[[ 387  305  386  366  382  349  373  393  340  335  345  407]
 [ 378  283  429  339  381  318  386  430  357  309  310  438]
 [ 491  158  157  447  472  471  363  285   76  226  351  378]
 [ 252  204  238  224  265  244  267  265  211  186  200  269]
 [ 586 -511  245  687  227   54 -157   87 -192  482  607  413]
 [ 201  256  237  182  229  226  259  251  251  187  179  229]
 [ 200  256  287  191  215  197  246  269  288  226  200  247]
 [ 183  248  273  170  203  186  241  260  277  203  177  233]
 [ 360  136  411  294  351  237  339  417  267  220  236  448]
 [ 319   60  158  267  310  267  249  233   62  118  193  293]
 [ 372  322  279  454  296  348  224  226  299  484  490  270]] Answer: 345

[[58 50 55 40 47 65 47 51 54 45 63 70]
 [63 48 50 30 56 51 53 61 65 57 57 59]
 [59 58 57 51 64 62 58 53 57 54 58 62]
 [69 66 59 47 56 61 64 60 75 60 70 67]
 [71 45 62 50 54 49 48 44 66 50 51 51]
 [12 56 60 66 48 37 68 70 45 64 45 44]
 [40 63 65 51 52 60 64 48 44 53 43 46]
 [68 67 49 55 55 66 62 58 57 53 60 58]
 [62 34 62 39 52 52 46 63 59 53 63 67]
 [42 56 51 53 43 55 41 65 38 46 58 61]] Answer: 63

[[625 644 412 678 437 520 310 543 651]
 [679 681 561 581 572 660 344 397 374]
 [414 555 620 467 452 472 725 569 655]
 [580 558 639 287 624 464 383 679 437]
 [720 695 432 689 509 181 497 487 587]
 [450 501 634 643 681 699 541 590 605]
 [468 637 431 450 783 547 637 592 470]] Answer: 543

[[631 735 628 382 466 618 640 616 943 729 795 490 243 775 727]
 [834 652 734 607 496 447 482 639 506 289 907 652 590 976 808]
 [642 654 567 791 680 588 681 725 711 681 692 645 585 563 667]
 [661 656 535 820 751 924 745 831 627 684 623 507 577 158 624]
 [525 628 717 415 524 585 828 549 559 810 366 694 692 596 596]
 [707 693 601 820 823 840 540 751 988 783 882 598 421 694 634]
 [770 687 653 625 726 910 553 660 721 563 840 483 444 596 475]
 [467 681 336 657 820 738 504 756 608 572 690 542 469 628 602]] Answer: 775

[[3 3 6 6 6 2 3 6 6 6 6 4 2 6]
 [3 3 4 4 4 3 3 4 4 4 4 4 3 4]
 [7 7 4 2 2 6 7 2 2 2 4 6 7 2]
 [7 7 4 2 2 6 7 2 2 2 4 6 7 2]
 [4 4 2 2 2 4 4 2 2 2 2 3 4 2]
 [2 2 5 6 6 2 2 6 6 6 5 3 2 6]] Answer: 2

[[  1   6   6  -4  33  19 -15  -4  23  23  14 -25  28  24]
 [-16  13  21  -3  15  35  20  16  -2  25 -47 -12  -2  46]
 [  4  25  11  27  14 -11  14 -11  16  16  45   0  23   2]
 [ 15  10  11  -1  28  15  -6   0  15   4  26  19  29  -2]
 [ 30  16   8  20   7   0  19  19   7  15  25  19  23  -8]
 [ 22   3 -14  20  -7   6  32  31   7   1  20   8  -7  17]
 [ -1  11   1   3  27  18 -12  -6  31  22  30 -30  17  15]
 [ 10  22  18 -10  27  29  -6   9  14  37 -23 -24   9  29]] Answer: 28

[[57 33 66 57 23 46 34 47 33 31 18 56 39 39]
 [68 12 57 70 18 53 37 54 30 33 20 55 19 29]
 [35 48 80 53 61 59 60 34 16 18 34 43 35 45]
 [52 16 37 77 55 25 33 59 35 51 38 55 54 36]
 [44 37 53 71 47 47 34 52 31 17 24 34 36 49]
 [55 26 56 78 37 46 39 58 33 18 18 46 22 40]
 [28 55 70 42 59 59 48 36 19 29 35 49 39 49]] Answer: 39

[[5924 6026 6050 8700 6291 5906 5833 5272 6329 5379]
 [5676 4649 6724 3019 5324 5421 5525 5657 4748 6378]
 [4987 6744 3231 6194 5405 6027 5728 7060 6469 5226]
 [5889 6808 5130 3439 6265 5713 6028 6561 6785 4970]
 [5854 5646 5567 9566 5660 5839 5616 4764 5301 5988]
 [5467 5497 7680 8515 6070 6304 5644 6164 6059 5614]
 [5634 5789 4854 2976 5672 5418 5758 6133 5795 5701]
 [5076 5792 5551 6911 5584 6125 5578 6751 5948 5681]
 [6170 4720 9005 3541 5988 5633 5668 5428 5026 6167]
 [5968 5252 5537 5773 5279 5441 5572 4797 4618 6352]] Answer: 6329
---
(189, 36, 138, 213, 124, 83, 97) Out: 138
((36, 23, 26, 18), (21, 58, 97, 27)) Out: 26
((5, 6, 3, 9), (3, 1, 7, 7)) Out: 3
(947, -800, -182, 280, 812, 113) Out: -182
((-951, 100, -94, -670), (750, -103, -137, -666)) Out: -94
(481, 839, 149, 755) Out: 149
(591, 540, 503, 561, -681) Out: 503
(84, 8, 52, 47, 34, 61) Out: 52
((42, 40, 42, 43, 43, 40, 43), (16, 89, 16, 16, 14, 89, 14)) Out: 42
